These are the activations of a small neural network, seen along a few directions. Each row is one input.
In each table, some parts of the input vary, and every possible input appears once, in random order.
Descriptions start from the smaller parts, as in this example, which fits no table here: one of 4 places along a line, together with either a single point or one of 9 places along a line or (one of 3 separate values, together with one of 8 places around a ring).
Shared parts are said once, and a part with two or three values counts as separate values.
In the rows, zero is written as 128.

Table:
x1: [149 142  96 125 139  71 125 147 159  74  76 140 134 126 133 123  88 131
 160 124]
x2: [125 158 116 145 137  73  82 162 120  82  96 127 131 148 134 179 116 169
 140 133]
x3: [157 150 113 145 131  88 121 139 141  75  72 126 142 139 114 172 101 121
 147 161]
x4: [107 108 141 136 115 186 133 110 113 186 183 119 112 156 127  95 159 135
 120 126]
x5: [134 164 137 119 145  67  98 167 124 117 103 126 122 169 150 151 108 178
 166 161]
x6: [111 100 126 145 111 223 160 102 118 140 145 108 142 119 102 122 149  91
 107 119]
x7: [137 153 104  93 143  62 122 150 175  93  79 143 141 111 114 136 116 117
 136 132]
x8: [101  90 125  99 139 183 155  83 135 157 141 132 120  91 106  83 134  92
  86  98]
x9: [150 171 146 115 113  36 117 167 106 109 122 143 106 149 172 166 127 148
 167 151]
x10: [133  94 120 125 127 194 147  96 137 155 139 121 131  93 121  74 122 107
 103  87]
x11: [103  84 143 152 133 186 129 106 117 161 171 115 148 124 128 132 154 131
  93 119]
x12: [130 121 170 137 102 167 147 109  92 188 209 136 107 112 134 103 161 117
 112 124]
Q: Changing only one part turns x4 into x5. The same change can be made to x10. Which row results?
A: x1
Q: What is each input in this table made of?
A: one of 2 separate values, together with one of 6 places along a line
Q: Which other rows does x2 become when the choice among 2 separate values takes its other values? List them by row number.
A: x11
Q: Which other rows does x6 become when the choice among 2 separate values takes its other values? List them by row number.
A: x3
